A small network was trained on invented records. Each row is its activation on one of them, seen along a few directions.
Here are examples, each followed by its value of one field, GEM.
Other fields move the rows too, some of them a lot.
Random noise pushes rows far along 7 fixed directions. That doesn't count. These rows show it; they differ only by the noise:
-149  383  220 -475  248 -111  549   18   25  -53   95 -195 -659 -678 -377  240  -67  450 -159 -293  386   73 -191
-460  202  465 -265   -4  565  -78 -224  462   13  -66 -217  145 -306 -757   98  122 -201    6 -437   86 -299 -146
-331  276   82 -432  257  352  133 -254  241  -28  288 -436   76 -255 -502  -80 -477 -122  184  -66  136 -213 -189
-198   96  -90 -126   22  350 -120  -59  358   72  146 -292  394  152 -336 -197  -41 -273  175  109 -211  -30  -92
 243  367  181 -169 -232  318  100   37  224 -248 -171 -192   74 -225   72   12 -374 -147   64 -264  366  -12  130
  31  437  -71 -580  367 -184  462   42  418 -223  129 -333  -85 -415 -124   29  -17  248    1   50  349  184   -3
  15   51  179 -214  150 -368  419   74 -259  -61   53  358 -604 -310  -91  295   18  542 -264 -286  315   -6  -78
-122  511 -297 -497  467 -133  499   -8  485  -41  218 -775  -78 -426 -201 -170 -145   76  118  235  147  286 -150
 -10  219  -58  -89  -33  177   58   37  336  -12  -35 -299  176  -40 -118 -117  -19 -160   72   -5  -11   94  -16

 438  291  223 -345 -424  214   14  465   27 -243 -160  240 -196 -213   72  354  492  278   12  -39  325  346  180 -> pese
 196  133   53 -299  -63  147   67  139 -179 -180  202  182  -48   11   26   38 -193  208   24   82   68  110  -33 -> tov
-333 -174   -4  854  317 -915  293 -190  351  319 -782 -180 -366 -345  224   60  876 -126 -489 -382   25   47   34 -> bigiz
-339  -16 -141  386  139  -91   16 -174  277  322 -175 -489  -29 -151 -120 -155  210 -312  -60  -16 -238   44 -103 -> bigiz
 255  291  383 -276 -391  349  166  132 -514 -157   35  146 -701 -436 -123  308 -529  312  -19 -341  369   72  -23 -> laret
-320 -110 -237  162  418 -272   19 -299  189  169    0 -204  176  102 -108 -165  162 -225   80  211 -147  -48 -185 -> vesis
-151 -297   80  756  -11 -161  -31 -220    1   34 -309  314  327  324  234 -138 -240 -314 -308 -420 -286 -362  100 -> vub
-399   37  411   44  216   16  177 -263 -114   28    8   74 -221 -298 -372  264 -157  196 -219 -444  108 -433  -96 -> tomup
-341 -133 -267  113  366 -381   67 -246  -14  223   32 -214  -45   37 -107  -92   65  -18   36  179  -98  -10 -153 -> laret
-247 -203 -106  203  -49  224 -273   44  294   97  112  164  720  566 -228 -205  269 -282  -43  122 -663  -71  -32 -> vub
 319   43  331 -201 -177 -109   18  317  113 -237 -268  594 -157 -168   28  355  786  378 -211 -184  332  246  202 -> vesis
 447  195   81   37 -429  102   54  483   59 -123 -257  146 -146  -35  269  199  361  115 -123 -114   12  391  181 -> garur
-514 -311   95  176   25  142 -186 -265 -445  369  156 -101 -322    1 -462  -55 -335 -216   90  -71 -246 -323 -306 -> zavi
 183 -229  127  652 -436 -118   18  -27 -633  198 -342  136 -535   15  361   61 -365 -202 -140 -284   85  -47  -28 -> zavi
-115 -327 -316  218  134 -186 -103 -130 -219  143  270  167  257  527   83 -202 -374 -148   96  216 -261 -178  -95 -> nizug
-182   79 -195 -230   -7  237  -64   72  -20  350  212 -505 -203 -162 -375  -98  184  -10  265  331 -217  307 -244 -> voba
 197  384  -30 -337    1   30  213   34  -41    6  -69 -562 -451 -550  105   39 -338   36  212   72  494  231  -23 -> voba
 531 -107 -437  -38 -269  331 -425  229  -14 -276  274  189  764  766  553 -306 -420 -295  291  499 -231   91  312 -> garur
 244  112 -193  -83 -229  203  -14  171 -362  -14  164  -66 -285   53  202  -33 -346   99  184  260  -13  185   -8 -> pese
 234 -135  -94 -276  219 -227 -120  -22  384 -467   -1  518  655  360  334   -9  192   42   -2  158  234 -162  309 -> tov
  91  283  257  126  108 -311  327 -329  428 -195 -742 -402  -74 -607  346   80  -79 -229 -122 -549  789 -195  250 -> fude
  56 -110 -406  439  -71 -191  113   94 -407  275   86 -214 -252  275  259 -279 -429  -56   12  213 -315  192 -148 -> nizug
 142 -172   58  129 -197  105 -133   30 -279  101  -75   88  -63  132  107  -35 -230 -108   89  -82   21  -79   48 -> fude
 333  650  228 -472 -157  178  423  364  178 -299  -55 -214 -290 -613  -36  277  111  472 -197 -166  272  340  128 -> tomup

Which value of GEM does each new row have?
 254  252  561  183 -478  254   95  157 -157 -299 -395  264 -309 -384  168  309 -273   98 -244 -712  318 -152  232 -> tomup
-200   62  113 -137 -237  322  -62  211 -209  245  181 -107 -447 -152 -539   66  302  153   25   -5 -333  294 -251 -> laret
-426 -102  122  -72  249   66 -192 -188  589  -53 -102   40  495   67 -388  -41  540 -207  -29 -105 -160 -231  -41 -> tov
 224 -122  180 -789 -202  672 -482   18 -349 -355  713  658  454  500 -197   56 -638  119  378  319   63 -238  126 -> laret
-164  131  190 -298  501 -223  123 -293  510 -380 -106  105  386 -213  -57   47   35  -33  -53 -183  463 -284  156 -> tov
-151   32  306   80  -62  354 -193 -210  197 -215   -9   73  501  112  -79    2 -373 -315    1 -250   -5 -403  118 -> tomup
 118    3  -48 -243  308 -349  505   83 -430 -161  432  328 -346  -72  127   88 -540  608 -231  -65  -67  -47  -50 -> vub
  -1 -108 -354  -99  222 -311  268  -92 -657  140  377 -184 -623  -88  134  -73 -791  185  102  273  101   26 -214 -> zavi
-350 -185  242 -147 -138  338 -230  -38  -66  276  144  179 -111   66 -649   65  503   72   37  -85 -241  -46 -215 -> fude
 265  300  -57 -471   26  111  118  103  -29 -192  140 -223  -98 -245  103   38 -236  195  224  223  404  188   33 -> vesis
   0 -170 -399  493 -135 -184  -79   52  -21  413 -177 -292   61  284  183 -288  252 -217   86  266 -353  214  -61 -> fude
  69 -375 -280  634  111 -419  -74 -167  115  -60 -177  320  684  674  567 -257  -93 -309 -172   -9 -344 -210  171 -> vub
